Each row below holds a small network's activations on one record, seen along a few directions.
After each row come some of the record's fields: Y, J, V, K, E.
Other fields move the rows too, some of them a lot.
Strong random noise was added to every row along 14 fixed directions; ignore it. To show where, here is one row again and again, with new noise each time:
[ 137 -381    6  109  366 -566   99  209 -116  193 -244  324  -70 -161
  -39  244  -44 -190  682   87 -106 -277 -179 -403  239 -596  481  -18
 -442  -19 -317  814   72   75]
[ 113  365 -562 -132 -289 -150   97 -523  388  399  163  150  -93   92
   54  381 -450   21   60  223  -27 -135  385   88 -166  150  -25  745
 -265   71  188 -467  195   60]
[-246  318  -90   86  -29  470 -347 -453  400 -484 -313 -575  -25   58
 -142  136 -362   44   89 -499  588 -658  270  179 -201  371  -67 -367
  198 -222 -340  202 -148  -64]
[  63  363 -516  547 -296 -221  271  170 -140  445  403 -144 -220  371
  234    4  108  191 -245   84   67  287   70 -482  -51   32 -147  510
  -75 -415   31 -602 -254  148]
[  99 -300   10  307 -119  -45 -125  310  576  257   58 -435 -394  -56
 -153  148  299  666  -74  342  513 -357 -129 -257  107  314   22  290
  335 -595 -465  130 -289   59]
[-192   42   -5  435  222  488  -48  366  185  -15 -123 -273 -436  281
 -157   24  -30  274  206  317   -7 -351 -413  243 -435  112 -437  413
  378 -351  -45   69  -49 -366]
[ 271  -76 -598   22  251  -77  345  138 -393   53  -86 -194 -311  300
  297 -271  314 -398  168   42  524  460 -754 -404 -136   74   25  608
  220 -385  -70  363  -14  162]
[-268  280  238  711 -276 -360   10  258  201 -134  -83  138 -146  331
  110  -30 -502 -415  317  303 -534 -582   20 -274 -423 -404 -172  547
  -16 -264  -25  545  131 -278]
[-137 -476  462 -139   70   19   30  288 -116  535 -228  -41 -284 -335
  -48  311  -51 -173  207  254 -382   81   63  -92   -6 -331 -143    8
  370 -129 -133  235  204   47]
[-162  174  -47   88 -359 -758  -66 -539  207 -138  -71   80   -2  140
 -390 -133 -263  -31   66 -845  -30 -293   76 -202   75  -23 -421 -145
   60  134 -513 -499 -226   24]
[ -90   70   -8  163  -47 -251 -160 -164  114  210  106   44  103  259
 -122 -118 -212  239 -142  426  405   75   88  -16   23  169  248  -51
   23  157 -269 -411 -230  -31]
[-336   25  215 -389  497   12   90 -205 -575  293 -181  175  188 -131
  -95   11 -362 -259  519  243  257  356  -42  137  -68  -62  238 -478
 -242  526 -246 -135  -64    0]
[ 142  -92  237 -139 -129 -437   69  433  112  322  195 -310   20  -58
 -307   80   42  332 -127 -598  -36 -493  -50 -295   11  281  105 -115
 -127   43  344  161  155  184]
[  85  -97   48   13  -37  219 -302  -75  -92  102 -116   47   58 -148
  113  196 -253 -282 -279  -14 -266    6  430   81   36 -344  269 -226
   55   -1  241  126  288   55]
[ 289 -199 -197 -357 -157 -326   -3  -40   94  573   69 -284  170  459
 -178  152 -160  112 -605 -368  169   27  287 -117   89  264  355  -58
  264  287  589 -285  402  277]
[ 437  133 -467  -39  354 -459   39 -282 -148 -120   92  412   62  153
 -171  -35   88  -18  579 -410 -143 -184 -863  216  -25  193   20  135
 -507  552  -70   44 -188 -102]

[ 193    5 -496  -45  215   -2  210  -92   81   91 -211  171  -65  528
  -18  224 -152 -252  189   43 -236 -153  -54  131 -121 -178   96  407
  -82  229  377  271  378  -95] | <Y:y6 J:j1 V:v2 K:k1 E:e1>
[-222  314 -154 -281   55  310  267   55   79 -299  -85 -564   80  229
 -189 -231 -160  -52   22 -476  558 -426    2 -153 -348  423  -20    8
  -95 -101  366  316  239   45] | <Y:y3 J:j1 V:v2 K:k1 E:e1>
[ 175  191 -479  207 -186 -215   32  -90 -216    4  171 -231   -3  530
 -137  -91  155  143 -574 -951   98   93   28 -268  102  103 -123 -126
  175  -40  246 -506  -56  118] | <Y:y2 J:j2 V:v3 K:k1 E:e2>
[ 196  123  190   20   84  127 -325 -138 -238 -436  -12  177  339 -182
   97   31    0 -343  151 -564 -475 -331   15  267   60  -84  215 -746
 -433  345  278  559  -72   74] | <Y:y5 J:j2 V:v3 K:k2 E:e2>
[ -80 -193 -691 -317  461  -78  413  -31  -86  417 -168  129 -318    2
  -31  245   54  114  375  285  454  314  167 -309  211 -357  123  551
 -286 -323  -32 -287  231  136] | <Y:y4 J:j1 V:v2 K:k1 E:e2>
[ 271 -466  -98 -306  173 -577   75  159  -72   67  -38  247  222   37
 -269 -460  221   21 -296   94  519  255 -342 -255  300  -67  592   26
 -146  234   78  242  266   74] | <Y:y2 J:j1 V:v2 K:k1 E:e1>
[  36  260  232  106 -107 -278   -4   11   14 -252   80 -187  437  156
   34  136 -211  -52   90 -531 -110 -567  136 -151   41  193  255 -455
 -317  302  164  479  -58   24] | <Y:y1 J:j2 V:v3 K:k3 E:e2>
[-463  -15  478 -187  230 -458  418  296 -123  369    5 -128   28 -184
 -123    5  -48  284  501  419  510  115 -164 -389  -29  223   26  -18
  -72   -6 -492   -7 -182   54] | <Y:y2 J:j2 V:v3 K:k2 E:e2>
[ 237 -249  -67 -133  162  224 -282  -50   91  -48  -36  536  -48 -694
  264   12   24 -111   70  918  129  111  120  151  179 -443  554  259
 -492 -150  -38  399  160  -63] | <Y:y5 J:j2 V:v3 K:k2 E:e2>
[-132 -380  -72 -259   35 -317  505  238   38  404 -203 -174 -127  152
 -122  143  102  -18  375   -5  158 -163  113 -539  179 -239   58  130
  -59 -127   75  474  246  264] | <Y:y4 J:j1 V:v3 K:k1 E:e2>
[-294   31  -73  249   43  226   26    4 -461 -221 -127 -144  -35  120
  210 -475   30 -263 -399 -141  386  674    9 -236    5 -202 -125 -186
  391 -378 -185 -262  -51   24] | <Y:y2 J:j1 V:v3 K:k2 E:e2>
[  82   75  -18  485   39 -204 -277  275  -25 -279  154 -260  186  -62
 -199   23  196  485  -47 -706  292 -663  221 -354  328 -116  560 -916
 -629 -116 -145  469 -338   85] | <Y:y4 J:j2 V:v3 K:k1 E:e2>
[ -97  -25  231 -254 -303 -281  180    7  140  218  -22  -22  161 -226
 -275  214 -272  107 -194 -414 -294 -407  447 -305   68 -186   38 -203
 -165  120  321    4  432   88] | <Y:y6 J:j2 V:v3 K:k1 E:e2>
[-114   81  332  359   57 -144 -104   24 -520 -198  -20  193  132  223
  118 -292  -35 -273   22  -99 -319  382 -232   27   46 -164 -107 -456
  137  293 -319 -238 -345 -207] | <Y:y2 J:j1 V:v1 K:k3 E:e2>
[ 227 -229 -209 -262   65  -64  107 -221  -57   68 -118  222  -77  165
  -87 -151   41 -233 -129  -20  -66  278 -282  121   40  -81 -102  325
  231  161   61  -89  183    1] | <Y:y3 J:j1 V:v1 K:k3 E:e1>
[ 385 -110  206 -170  140 -154 -337   79  111 -249  309  388  139  -53
 -311 -173  313  333  -55 -183 -422 -147 -787  619   34  533 -107  -52
 -152  660  301 -143  -53 -209] | <Y:y2 J:j1 V:v2 K:k1 E:e2>
[-134  216 -189 -222  219 -127  151 -139 -161   85 -105  253  193  109
 -204  197 -342  -51  316 -334 -125  -87  192  156  -25 -199    7  -50
 -466  422  229 -301  181  -35] | <Y:y2 J:j2 V:v3 K:k2 E:e1>
[-158  198  551  -22 -289 -150 -122 -182  -49 -224   67  306  215   36
  160 -207 -271 -604  144  270 -604  113 -336  370 -354  148 -467  182
  163  417   44  -51  -53 -241] | <Y:y5 J:j2 V:v3 K:k2 E:e2>
[ -71  457 -374  339  166 -234  115  -67    7 -155  115  171  181  340
   42  -27 -299   82  137  -24  186 -102  113  -36 -136  -20  274  157
 -527  116  126 -111  -17 -104] | <Y:y2 J:j1 V:v3 K:k2 E:e1>
[-374 -139  422 -140  160 -259  147  188  -27   88 -168 -225  112  109
 -144  -69 -106   37  180   21  237  -63   32 -222   44  -21  137 -319
  162   10 -242  184   51   -1] | <Y:y1 J:j1 V:v2 K:k2 E:e2>
[ -17  -72 -176 -241  185 -152  299   21  -73  179   11   24 -119 -161
 -204  112  158  209  311 -248  288   -2   24 -168  146    0   10   -4
 -334    0  -34  -87   72  125] | <Y:y2 J:j1 V:v2 K:k1 E:e2>
[ 198   57  479 -248 -225  283  105  306   50  475  452 -328 -135 -780
  211  488  395  178   89  -77 -554   30 -129  128  -98  692 -445   67
   87  -69  183  -66 -169  249] | <Y:y3 J:j1 V:v3 K:k2 E:e1>
[-236 -241  240 -210    4 -480  125  140  -17  -14 -201  -77  180   68
 -209 -335 -138  -92  -69  233  470  -68   65 -416  102 -132  368 -129
    4    8 -109  387  128   98] | <Y:y4 J:j2 V:v3 K:k1 E:e1>
[ 245  -92 -322  628  139  195 -395   86  136   71   67  242  -74  267
  -88  252  121  477 -311   58 -346 -115  164  256  190 -422  216 -176
 -134   23   -2 -300 -155 -194] | <Y:y6 J:j2 V:v3 K:k2 E:e1>
[  56   -5 -167 -205   76   79  369  235 -239  310   -6 -242   50  419
  -18   18   -5 -112   31  -83 -151  -24 -258   41 -278  206  -53  212
  102  208  627  186  257   12] | <Y:y4 J:j2 V:v3 K:k3 E:e1>
[-209  347 -354  724  -40  469 -315 -527 -317 -683 -163  571 -142   11
  602 -365 -143 -647    6  566 -402  800  -73  255   -7 -677 -510  224
  224 -337 -564 -437 -285 -288] | <Y:y4 J:j1 V:v3 K:k2 E:e2>
[ -74  248 -335  308  414  166  238  -37 -274  336  -66  -46   70  618
   86  625 -223   34  614  -57 -273  -92  -19  235  -94  -95   26 -179
 -280  380  -21 -104 -184 -133] | <Y:y1 J:j2 V:v3 K:k2 E:e1>
[-292  -39  347  184 -268   27  -59  -89  210   69 -146 -228   76  -41
 -247  117 -120  381 -116   -7  153 -116  496 -131  173  -38  -84 -531
  273 -164 -403 -369 -125  -28] | <Y:y2 J:j1 V:v1 K:k3 E:e2>
[ -71 -128   75   28   92   -7  -44 -246 -242  391  -61   49   84  199
  181  108  -69 -254  243  659  185  464  -26   70   53   49  348 -219
  195  293 -398   71 -385   66] | <Y:y5 J:j2 V:v3 K:k2 E:e1>
[ -45 -231  197  133 -210 -457   89   13 -232  460  -96 -201   68  456
  171  271 -139 -394 -112 -142 -157  280  314 -433  231 -172  118 -289
  308   99 -154   58 -121  291] | <Y:y5 J:j2 V:v3 K:k3 E:e1>
[ -50 -242 -101  484  -14   86   27  595  -30  237   65   43 -378   58
  -62   53  275  201 -302  118 -465  176  207 -140  133 -587 -242  211
  125 -495  260 -262  109  -97] | <Y:y4 J:j1 V:v2 K:k1 E:e1>
[ 272  150  223  294 -527 -253  -86  -46   71 -330  115  -79  165  379
  247 -352 -120 -567 -463 -183 -364  -50 -202  -64 -289  211 -136  181
  425   56  386  314  161  -57] | <Y:y5 J:j1 V:v3 K:k3 E:e2>
[ -98  392   85    1   59  132   65  -69  116   61   66 -130  127 -237
 -192  523 -345  398  257 -375 -176 -644  352  109 -129  176  123 -251
 -571  179  170   12   19  -94] | <Y:y6 J:j2 V:v3 K:k3 E:e2>
[-495  119  124  118  184   74  196  426 -104  -63 -203  -22   25  311
 -186 -203 -358   44  124  239  161 -306  107 -222 -295 -226   77   73
  -97  -96  230  265  287 -164] | <Y:y6 J:j2 V:v3 K:k1 E:e2>
[ -41 -238  533  444 -272 -600  -84  414  224  -28  118  -94  117  227
 -185 -331  236  405 -171  -47 -124 -257 -318 -351  202  156 -120 -173
  289  -12 -421  113 -297  -89] | <Y:y2 J:j1 V:v1 K:k3 E:e2>

Here are new rows. What are their fields?
[ 459  -19 -177 -201  -27   43 -119 -236 -299   91  121  -44   15  -10
  310   31  271 -469 -210 -334 -196  414 -238  167   48  288   94  -95
  185  206  224   45 -128  206] | <Y:y5 J:j1 V:v3 K:k2 E:e1>
[-198 -190  419   14 -183 -492  -25   36   48 -114   19  -37   94  -65
   46 -249   77 -180   54   79   63  154 -103 -318  154  -40  -37  -87
  233 -121 -400  121 -126  116] | <Y:y4 J:j1 V:v2 K:k2 E:e2>
[ 267  175 -298   13 -260   45    7  -89  228  134  263 -160  -63  -83
  241  166  192  135  -59  313  316  -19   14  -24   50  348  187  369
 -121 -171  -93    3 -235  178] | <Y:y1 J:j2 V:v3 K:k2 E:e1>
[ 105 -158  171   77  106 -285 -264   64  191 -413 -191  259   79 -310
   40  -51 -139 -278  152  205  191 -355  170 -138  151 -305  638  -97
 -406  -89 -151  901  197   14] | <Y:y2 J:j1 V:v2 K:k1 E:e1>
[-158 -614  159 -286  -11 -487  -60 -223  231  157 -256  166 -108  -11
 -399 -192  -74   23  -24  327  268  137  -91  -87  146 -214  -13  173
  500   68 -420  -39  130  -36] | <Y:y4 J:j2 V:v3 K:k1 E:e2>
[ -10  184 -121   65  -13   29  189 -419 -163   87    5  181   90 -155
  470  203  -35 -288  455  565   15  248  -86  -88  -31   80   98  130
 -173   31 -458  142 -264   85] | <Y:y6 J:j2 V:v3 K:k2 E:e2>
[ 108  102 -282 -162  488  106  243  252 -256   -7   11 -170  152  337
 -270  -69   69  311  -58 -490  327 -134 -384   99  -62  230  214 -277
 -263  272  478  -71  163    7] | <Y:y6 J:j2 V:v3 K:k2 E:e1>
[-176 -275  545  155   36  243 -344  322  195  -75 -172 -269   80 -158
   40  -20 -169  -43  -23  605  257 -392  210    3  -96  -30  550 -268
  199 -186  -48  894  101  -29] | <Y:y4 J:j2 V:v3 K:k2 E:e1>
[-208  279  223   35 -121 -396 -195 -496   24 -867 -150  492  101 -474
 -190 -654 -214 -267  185 -324   93 -142 -130  -53   29 -264 -248  -36
 -327   11 -626   40 -123 -149] | <Y:y2 J:j1 V:v1 K:k3 E:e2>
[ -75   55  346  180  -73  533  -45  194  116 -142    3 -354 -210 -486
  237  110  238  191   56  319  -70  -12 -107   44  -83  319 -317   97
  271 -443 -355  183 -266  -17] | <Y:y2 J:j1 V:v1 K:k3 E:e1>
[-395 -351  439  133  277  278  -97  -15  -77  126 -398 -279 -161  162
 -295  186 -129  -21  311  186  136 -123   28   62  -72 -163 -105 -552
  511   66 -616  245 -202 -145] | <Y:y3 J:j2 V:v3 K:k1 E:e1>
[   3   87 -235  265 -120   46  -39 -136  169 -118  -23  226 -273 -508
  -45  303  108  231  174 -434 -534 -202  299   22  317 -480 -467   27
 -362 -324 -235 -481 -146  -36] | <Y:y4 J:j1 V:v3 K:k2 E:e1>
[ -54  280 -347 -221   48   50  293 -200 -235  100  193    3    6 -262
  219 -141   80   58   93   95  565  450  -44 -179   72  308   90   55
 -316  -34 -210 -433 -256  229] | <Y:y6 J:j1 V:v3 K:k2 E:e1>
[ 295 -269 -105   34   18 -211  -31 -193  219  120  -50  123  -88  551
 -220  -60  168   39   27  -57 -416 -134 -797  486 -166  344 -359  298
  612  449   66 -103   43 -321] | <Y:y1 J:j1 V:v3 K:k2 E:e2>
[ 185   70  192  227 -268 -637  -20   77  322   75  383 -193  183  186
  119 -139  201  301   -9  197  476  -91 -323 -387  145  643  280   17
    3   60 -449   39 -526  136] | <Y:y3 J:j1 V:v3 K:k2 E:e2>
[-227 -297  143 -501  394  -17  254  210 -303  495  -80   67  -58 -281
 -330  218 -138  224  279  101  223   27  314  -19  139 -244  282 -352
 -267  289   74  -71  209  123] | <Y:y1 J:j2 V:v3 K:k1 E:e1>
[-460    9 -378 -160  298 -309  400   43  -43  -69 -358  136 -380  277
 -599 -273 -433   56  151 -521  261 -234  194 -203 -134 -696 -345  501
 -139 -306  185 -295  551  -76] | <Y:y4 J:j2 V:v3 K:k2 E:e1>
